Each row below holds a small network's activations on one record, seen along a few directions.
After each row come some of the record's fields: LEGIN, SOP, MEVUT, DARU, TEF, GEM.
A field that a record lacks is written missing.
Other fields move the rows too, some of them a lot.
In the rows, zero is written as 500.
Strong random noise was added to every row along 14 fixed directions; ignore it. To show where, here is one row again and again, with new noise each time:
[473 487 586 565 505 538 586 389 429 615 318 682 220 478 494  97 668 575
 410 396 536 577 482 600 620 473 650 628 862 481 663 593 398 662 531 527
 229 523]
[482 463 605 785 686 516 247 637 564 441 655 275 382 330 485 591 677 643
 448 548 662 553 390 577 577 547 364 411 408 490 810 497 333 247 537 682
 534 576]
[452 553 449 281 286 635 724 538 441 485 470 641 458 662 436 560 471 521
 511 617 483 539 481 584 600 376 485 659 655 670 456 790 411 567 569 581
 361 306]
[491 376 382 372 509 497 337 613 438 399 580 557 839 567 518 605 254 305
 686 610 576 459 379 433 592 221 356 551 611 640 487 680 385 602 324 522
 553 347]
[566 742 582 514 457 739 786 468 387 503 540 576 440 345 286 635 601 412
 430 278 573 644 496 395 436 786 489 317 688 453 555 340 655 455 847 550
 569 335]
[689 456 497 672 349 565 433 653 530 415 567 304 413 354 320 633 317 680
 498 601 560 484 575 605 526 341 474 486 424 485 497 673 509 238 594 472
 440 385]
[527 374 561 452 480 382 462 356 452 489 340 678 392 527 572 487 349 488
 520 312 401 467 519 562 541 503 538 518 735 350 496 462 460 538 290 451
 342 594]
[200 426 407 506 463 481 462 544 465 373 455 147 646 423 338 445 137 293
 523 512 343 501 445 597 372 308 367 320 270 422 345 656 664 598 658 381
 737 384]
[376 641 477 564 502 258 388 302 916 642 325 369 514 707 623 426 617 502
 498 605 529 455 454 487 625 444 571 682 228 436 637 593 741 585 564 751
 750 607]
[612 523 259 318 698 495 476 541 459 262 423 507 385 611 299 396 448 255
 466 456 517 447 414 499 453 610 510 379 767 161 432 472 657 634 590 531
 316 501]
[396 462 584 480 379 574 671 495 456 556 532 443 363 369 424 585 295 609
 511 415 529 600 470 659 507 344 503 535 506 503 504 707 423 505 509 506
 467 365]
[291 441 387 350 492 564 479 428 535 665 381 303 797 709 521 353  57 308
 606 612 398 539 350 527 630 185 525 517 497 482 493 841 482 726 654 533
 844 373]
[400 639 455 408 618 576 599 449 475 557 491 748 561 666 604 393 841 299
 422 529 590 638 427 359 606 719 424 527 709 695 738 395 419 624 605 551
 516 518]
[375 475 654 394 724 609 533 384 478 665 580 432 460 519 601 795 314 523
 529 281 538 653 260 569 608 641 471 362 614 292 742 513 265 449 515 732
 737 555]
[645 407 443 325 590 613 504 548 329 396 659 509 594 528 501 671 581 620
 501 617 456 566 545 501 388 685 537 456 407 526 266 432 423 459 543 255
 629 580]
[653 405 412 502 429 438 290 584 473 246 457 417 586 531 327 615 415 546
 506 633 554 389 446 560 570 457 453 536 460 552 406 699 598 405 561 346
 487 438]

[ 66 570 563 312 375 329 711 358 611 480 409 506 299 648 645 811 421 412
 427 359 198 496 532 636 378 647 320 419 252 408 445 407 556 472 351 619
 510 622] -> LEGIN=vafud, SOP=vebom, MEVUT=sinok, DARU=rola, TEF=nubiz, GEM=geg
[518 717 478 488 341 409 553 349 681 516 300 672 495 729 542 416 840 469
 442 593 410 475 608 393 561 676 567 641 484 596 488 431 750 547 676 599
 543 564] -> LEGIN=dimid, SOP=lal, MEVUT=sinok, DARU=sed, TEF=missing, GEM=geg
[494 549 376 507 572 381 476 572 728 512 530 415 246 583 528 532 583 566
 390 644 606 495 501 600 525 484 468 571 329 421 643 552 503 417 408 561
 346 618] -> LEGIN=vafud, SOP=lal, MEVUT=kez, DARU=rola, TEF=nubiz, GEM=geg
[417 519 534 479 645 402 428 440 510 421 513 620 496 507 478 533 705 447
 497 426 763 566 248 492 667 617 453 623 622 636 719 602 485 626 502 563
 500 473] -> LEGIN=vafud, SOP=vebom, MEVUT=sinok, DARU=sed, TEF=missing, GEM=geg
[915 673 444 554 447 569 593 458 549 460 389 493 405 512 288 588 443 494
 385 361 539 391 606 388 490 771 637 354 616 255 469 325 801 285 774 432
 439 464] -> LEGIN=dimid, SOP=vebom, MEVUT=sinok, DARU=legan, TEF=missing, GEM=kal
[482 538 500 411 469 582 676 451 519 612 542 423 620 567 489 657 356 510
 460 475 581 585 430 485 564 570 522 501 377 624 556 611 500 442 683 416
 725 388] -> LEGIN=dimid, SOP=vebom, MEVUT=sinok, DARU=rola, TEF=lema, GEM=kal
[375 727 529 577 161 698 706 523 601 752 367 420 577 593 493 333 387 430
 521 605 256 449 663 443 505 242 513 476 495 562 492 585 577 490 721 769
 566 311] -> LEGIN=dimid, SOP=vebom, MEVUT=sinok, DARU=legan, TEF=missing, GEM=geg
[438 583 503 452 446 582 684 656 615 522 748 390 424 370 458 934 238 479
 578 464 631 597 474 534 457 361 318 419 372 449 601 551 418 314 420 760
 500 327] -> LEGIN=dimid, SOP=lal, MEVUT=kez, DARU=gupez, TEF=missing, GEM=geg
[538 379 643 509 613 540 367 354 437 700 432 514 625 557 662 487 347 576
 559 423 465 542 411 482 649 532 596 480 644 439 613 501 309 493 500 487
 712 605] -> LEGIN=vafud, SOP=vebom, MEVUT=sinok, DARU=pav, TEF=missing, GEM=geg
[563 337 610 549 214 399 511 406 385 485 418 671 687 440 576 644 239 539
 558 370 353 439 663 470 492 443 471 540 502 706 347 464 496 383 315 202
 504 455] -> LEGIN=vafud, SOP=vebom, MEVUT=sinok, DARU=rola, TEF=lema, GEM=kal
[695 556 451 844 519 478 195 623 720 442 483 268 535 545 440 488 483 467
 491 650 543 436 537 421 673 477 405 417 513 433 785 496 548 159 700 756
 556 507] -> LEGIN=dimid, SOP=vebom, MEVUT=sinok, DARU=sed, TEF=missing, GEM=geg
[398 660 464 322 512 600 827 382 693 846 523 567 358 685 648 645 296 426
 465 462 598 735 438 514 659 478 510 558 587 446 806 612 365 528 549 681
 582 456] -> LEGIN=dimid, SOP=lal, MEVUT=kez, DARU=rudom, TEF=missing, GEM=kal
[668 553 519 570 488 429 468 521 557 361 637 520 567 318 430 799 451 446
 607 364 590 485 563 376 394 586 426 409 453 390 431 285 680 377 427 560
 558 452] -> LEGIN=dimid, SOP=vebom, MEVUT=kez, DARU=rafo, TEF=missing, GEM=geg
[564 507 492 493 466 356 382 380 674 548 405 507 602 622 557 685 352 487
 512 494 584 480 416 478 653 509 484 566 438 505 631 592 581 440 463 472
 657 526] -> LEGIN=dimid, SOP=lal, MEVUT=kez, DARU=rafo, TEF=missing, GEM=geg
[581 516 409 267 250 398 649 384 618 643 359 787 646 783 663 678 213 401
 551 529 484 423 567 431 648 345 497 700 580 656 496 618 496 522 273 417
 424 420] -> LEGIN=vafud, SOP=lal, MEVUT=kez, DARU=legan, TEF=missing, GEM=kal
[621 514 409 548 558 559 468 521 431 442 438 597 377 680 558 316 861 539
 287 693 373 556 653 474 511 833 489 451 583 590 568 323 418 341 672 279
 388 709] -> LEGIN=vafud, SOP=lal, MEVUT=sinok, DARU=rafo, TEF=missing, GEM=kal
[591 493 448 393 631 382 498 429 521 407 466 545 382 548 439 593 620 573
 362 448 711 484 363 552 548 743 552 554 444 493 546 537 579 515 518 269
 442 568] -> LEGIN=vafud, SOP=vebom, MEVUT=sinok, DARU=legan, TEF=missing, GEM=geg
[713 547 322 460 565 541 463 587 490 368 494 474 464 587 357 284 709 528
 461 676 530 416 548 470 454 543 636 560 532 435 334 522 635 577 645 464
 383 506] -> LEGIN=vafud, SOP=vebom, MEVUT=sinok, DARU=rola, TEF=nubiz, GEM=geg
[594 441 415 458 454 380 438 545 485 351 499 499 609 366 316 450 459 521
 540 535 783 417 394 514 498 329 556 660 397 645 364 722 689 687 455 223
 444 328] -> LEGIN=dimid, SOP=vebom, MEVUT=sinok, DARU=legan, TEF=missing, GEM=geg
[365 442 582 544 416 324 161 466 552 364 317 450 671 579 403 660 431 511
 502 525 685 355 135 604 805 396 369 630 463 734 720 917 546 514 491 496
 603 403] -> LEGIN=dimid, SOP=lal, MEVUT=kez, DARU=rola, TEF=nubiz, GEM=geg
[743 688 390 521 505 588 493 424 577 629 321 546 633 617 466 185 544 329
 528 534 371 409 654 262 437 534 686 408 677 253 391 275 771 617 705 584
 581 526] -> LEGIN=dimid, SOP=lal, MEVUT=sinok, DARU=legan, TEF=missing, GEM=geg
[595 583 433 784 511 452 306 499 627 581 278 507 512 600 522  78 620 343
 403 575 470 399 579 377 640 473 515 475 680 486 750 400 585 444 609 573
 397 583] -> LEGIN=vafud, SOP=lal, MEVUT=kez, DARU=rola, TEF=nubiz, GEM=geg
[652 411 567 365 563 622 325 419 330 535 469 565 825 614 551 660 279 460
 669 441 354 448 408 391 568 550 566 396 723 386 382 469 424 527 516 524
 767 523] -> LEGIN=dimid, SOP=vebom, MEVUT=sinok, DARU=rudom, TEF=missing, GEM=geg
[526 563 496 458 460 539 381 556 405 220 386 425 553 555 264 630 430 359
 547 386 339 273 396 492 466 586 423 317 672 276 363 495 677 455 627 760
 448 400] -> LEGIN=vafud, SOP=vebom, MEVUT=sinok, DARU=rola, TEF=nubiz, GEM=geg
[612 578 479 501 594 697 521 574 435 568 581 387 526 446 431 483 525 529
 487 531 454 512 529 447 384 582 562 328 510 325 422 372 501 468 661 536
 605 518] -> LEGIN=vafud, SOP=lal, MEVUT=kez, DARU=legan, TEF=missing, GEM=geg
[661 450 393 540 661 557 375 631 509 404 570 398 330 583 480 461 614 589
 407 663 511 519 526 563 532 620 491 435 552 381 595 480 364 316 577 514
 376 626] -> LEGIN=dimid, SOP=vebom, MEVUT=sinok, DARU=rafo, TEF=missing, GEM=geg
[622 574 500 638 653 640 309 675 496 422 592 341 478 450 355 522 625 534
 497 573 596 439 378 474 553 538 467 377 589 386 639 510 460 358 665 775
 491 479] -> LEGIN=vafud, SOP=vebom, MEVUT=sinok, DARU=rola, TEF=nubiz, GEM=geg
[ 43 425 671 619 519 407 467 376 441 517 482 432 653 336 640 307 518 327
 642 327 259 569 516 485 359 376 408 436 408 524 413 363 505 733 408 657
 724 526] -> LEGIN=dimid, SOP=vebom, MEVUT=kez, DARU=sed, TEF=missing, GEM=kal
[391 450 463 429 462 648 620 515 372 739 501 557 612 512 626 347 249 380
 509 552 370 608 587 463 459 333 486 424 572 572 491 485 327 610 445 284
 552 495] -> LEGIN=vafud, SOP=lal, MEVUT=sinok, DARU=rudom, TEF=missing, GEM=geg
[552 563 564 746 377 611 341 630 510 520 536 300 791 370 381 318 628 592
 597 675 562 350 500 408 515 231 551 571 344 714 425 640 596 511 678 643
 666 303] -> LEGIN=vafud, SOP=vebom, MEVUT=sinok, DARU=legan, TEF=missing, GEM=kal
[625 567 477 359 502 814 694 569 452 775 699 613 667 560 620 577 264 421
 713 534 445 646 574 347 518 300 558 474 784 429 507 469 256 539 482 815
 596 364] -> LEGIN=dimid, SOP=vebom, MEVUT=sinok, DARU=sed, TEF=missing, GEM=geg
[381 498 521 383 384 753 655 584 279 458 469 492 551 604 421 457 386 420
 522 495 249 483 496 540 492 455 451 388 723 527 409 602 349 482 665 678
 443 341] -> LEGIN=dimid, SOP=vebom, MEVUT=sinok, DARU=rola, TEF=lema, GEM=kal
[549 660 493 587 593 457 351 549 583 391 561 592 659 576 518 679 840 371
 458 549 662 460 404 303 601 768 337 464 479 688 726 332 569 364 579 629
 588 525] -> LEGIN=vafud, SOP=vebom, MEVUT=sinok, DARU=rola, TEF=nubiz, GEM=geg
[447 635 412 610 307 403 582 412 676 598 324 566 668 655 611 428 357 165
 461 462 327 453 712 305 527 493 387 430 480 580 605 298 701 416 540 493
 564 481] -> LEGIN=dimid, SOP=vebom, MEVUT=kez, DARU=rola, TEF=nubiz, GEM=kal
[596 415 607 455 400 500 473 454 602 650 499 546 316 634 632 821 313 792
 494 563 562 561 439 674 762 430 510 658 556 532 733 770 220 263 372 576
 444 547] -> LEGIN=dimid, SOP=lal, MEVUT=sinok, DARU=rudom, TEF=missing, GEM=kal
[670 610 538 676 532 676 542 630 447 444 639 387 427 169 288 516 429 443
 594 316 485 504 607 417 282 463 510 243 647 164 405 257 627 429 590 740
 445 387] -> LEGIN=dimid, SOP=lal, MEVUT=sinok, DARU=rafo, TEF=missing, GEM=geg
[521 361 453 708 599 418 275 663 403 243 614 450 506 380 473 559 577 425
 409 550 561 532 521 495 497 647 257 364 462 661 644 372 399 260 456 246
 403 577] -> LEGIN=vafud, SOP=vebom, MEVUT=sinok, DARU=sed, TEF=missing, GEM=geg
[703 429 494 456 528 555 423 660 482 375 696 346 423 375 336 854 397 766
 514 578 718 470 387 637 511 449 513 528 334 468 439 712 449 329 465 448
 477 436] -> LEGIN=dimid, SOP=lal, MEVUT=kez, DARU=rola, TEF=nubiz, GEM=kal
[690 470 562 412 539 470 334 317 552 625 303 507 537 708 570 583 309 603
 549 436 362 368 435 503 620 573 686 489 627 206 459 516 532 479 490 582
 633 653] -> LEGIN=vafud, SOP=vebom, MEVUT=sinok, DARU=rudom, TEF=missing, GEM=geg
[477 559 809 619 317 588 604 342 376 530 277 510 254 405 344 534 535 724
 395 244 405 479 445 640 600 700 604 457 672 439 550 574 548 371 755 569
 452 464] -> LEGIN=vafud, SOP=vebom, MEVUT=sinok, DARU=gupez, TEF=missing, GEM=geg

Here are new rows. What are their fields?
[555 498 513 533 432 532 550 546 554 705 580 566 487 365 609 408 371 546
 638 530 484 494 665 456 401 171 575 567 520 412 413 438 437 603 238 591
 400 484] -> LEGIN=vafud, SOP=lal, MEVUT=sinok, DARU=rudom, TEF=missing, GEM=geg
[334 516 396 239 695 610 771 448 529 719 610 289 347 481 500 505 192 477
 488 439 482 681 431 621 331 440 625 387 342 159 396 558 496 721 539 447
 677 535] -> LEGIN=dimid, SOP=lal, MEVUT=sinok, DARU=rudom, TEF=missing, GEM=geg
[275 524 420 635 554 483 610 540 498 554 521 493 400 438 572 295 605 319
 287 524 516 685 592 489 444 606 336 386 388 689 730 356 454 470 550 208
 458 582] -> LEGIN=dimid, SOP=lal, MEVUT=kez, DARU=rola, TEF=nubiz, GEM=kal
[440 574 397 619 480 514 494 451 662 673 382 289 552 560 442 227 302 387
 483 615 529 573 480 487 615 303 565 529 459 475 630 695 632 596 770 490
 689 423] -> LEGIN=vafud, SOP=vebom, MEVUT=sinok, DARU=rudom, TEF=missing, GEM=kal
[374 549 512 482 698 588 537 460 475 522 412 564 313 649 550 258 655 340
 469 389 398 556 409 512 600 614 493 426 899 303 730 424 333 562 592 909
 339 562] -> LEGIN=dimid, SOP=vebom, MEVUT=kez, DARU=sed, TEF=missing, GEM=kal
[598 510 640 679 516 482 429 433 469 528 456 484 577 293 386 480 465 522
 517 319 703 497 402 431 579 540 558 482 564 531 609 491 617 489 613 429
 598 413] -> LEGIN=vafud, SOP=vebom, MEVUT=sinok, DARU=gupez, TEF=missing, GEM=geg
[548 498 601 407 402 596 642 349 503 715 380 508 324 575 556 586 232 649
 497 390 291 536 574 605 520 499 652 457 612 239 451 532 447 441 531 555
 533 574] -> LEGIN=dimid, SOP=lal, MEVUT=sinok, DARU=rudom, TEF=missing, GEM=kal
[581 702 379 148 402 683 886 356 638 765 412 531 403 888 541 729 179 450
 450 501 363 604 516 511 610 621 626 478 607 267 519 604 514 452 725 658
 630 467] -> LEGIN=dimid, SOP=lal, MEVUT=kez, DARU=rola, TEF=nubiz, GEM=geg
[619 560 384 514 737 280 462 418 654 387 499 486 296 409 348 606 573 450
 333 355 909 587 311 519 536 784 502 498 432 367 715 473 738 530 543 239
 473 573] -> LEGIN=vafud, SOP=lal, MEVUT=kez, DARU=rafo, TEF=missing, GEM=geg
[504 479 497 562 185 425 645 491 525 466 365 590 378 397 397 477 131 410
 545 365 445 466 642 561 503 227 454 541 657 478 461 616 603 484 388 462
 232 309] -> LEGIN=dimid, SOP=vebom, MEVUT=sinok, DARU=rafo, TEF=missing, GEM=geg
[430 368 633 358 479 493 573 368 471 621 368 479 202 626 607 393 570 872
 432 504 355 448 473 785 552 477 724 674 476 389 400 701 308 543 409 540
 365 651] -> LEGIN=dimid, SOP=lal, MEVUT=kez, DARU=legan, TEF=missing, GEM=kal
[594 472 478 458 508 471 702 425 547 571 527 513 208 453 513 578 443 653
 365 426 549 637 601 619 447 628 583 515 427 396 514 465 487 403 475 269
 399 593] -> LEGIN=dimid, SOP=lal, MEVUT=kez, DARU=rafo, TEF=missing, GEM=kal
[319 500 399 516 713 483 452 624 438 287 666 423 551 397 406 468 696 310
 476 533 653 604 367 468 427 591 319 424 443 612 576 463 509 593 583 473
 536 452] -> LEGIN=vafud, SOP=vebom, MEVUT=sinok, DARU=sed, TEF=missing, GEM=kal
[641 434 625 534 676 517 237 499 271 385 531 671 615 342 457 514 776 569
 538 417 618 441 361 416 485 684 536 458 666 529 460 355 481 595 414 359
 509 600] -> LEGIN=vafud, SOP=lal, MEVUT=sinok, DARU=rudom, TEF=missing, GEM=geg
[354 417 601 461 584 343 505 466 592 596 671 566 584 417 759 779 442 506
 582 368 620 500 455 475 470 433 390 548 284 597 597 383 344 484  86 551
 550 552] -> LEGIN=dimid, SOP=vebom, MEVUT=sinok, DARU=legan, TEF=missing, GEM=kal
[612 517 365 657 403 385 399 600 694 469 494 509 470 511 574 321 552 444
 555 677 406 407 767 430 421 265 468 564 451 448 448 378 578 437 322 627
 309 550] -> LEGIN=dimid, SOP=lal, MEVUT=kez, DARU=rafo, TEF=missing, GEM=kal
[614 397 442 521 525 390 375 492 462 409 458 454 614 445 454 397 481 522
 482 522 562 392 519 482 450 492 575 525 363 538 348 492 635 558 465 179
 523 528] -> LEGIN=dimid, SOP=vebom, MEVUT=sinok, DARU=legan, TEF=missing, GEM=geg
[248 553 550 483 558 407 553 506 593 424 541 394 341 392 480 592 430 380
 585 284 414 432 443 569 346 408 408 397 454 214 470 412 578 584 320 900
 410 477] -> LEGIN=dimid, SOP=vebom, MEVUT=sinok, DARU=rola, TEF=nubiz, GEM=geg
[806 471 588 905 528 431 161 403 519 623 384 600 718 350 602 109 769 555
 515 530 495 467 699 265 508 550 655 504 573 566 543 189 628 476 517 276
 637 690] -> LEGIN=dimid, SOP=lal, MEVUT=kez, DARU=rafo, TEF=missing, GEM=geg
[544 532 630 616 539 570 510 597 511 571 610 426 323 277 410 615 514 685
 469 407 752 490 373 588 549 428 504 500 499 483 686 592 398 401 453 609
 372 415] -> LEGIN=vafud, SOP=vebom, MEVUT=sinok, DARU=legan, TEF=missing, GEM=geg
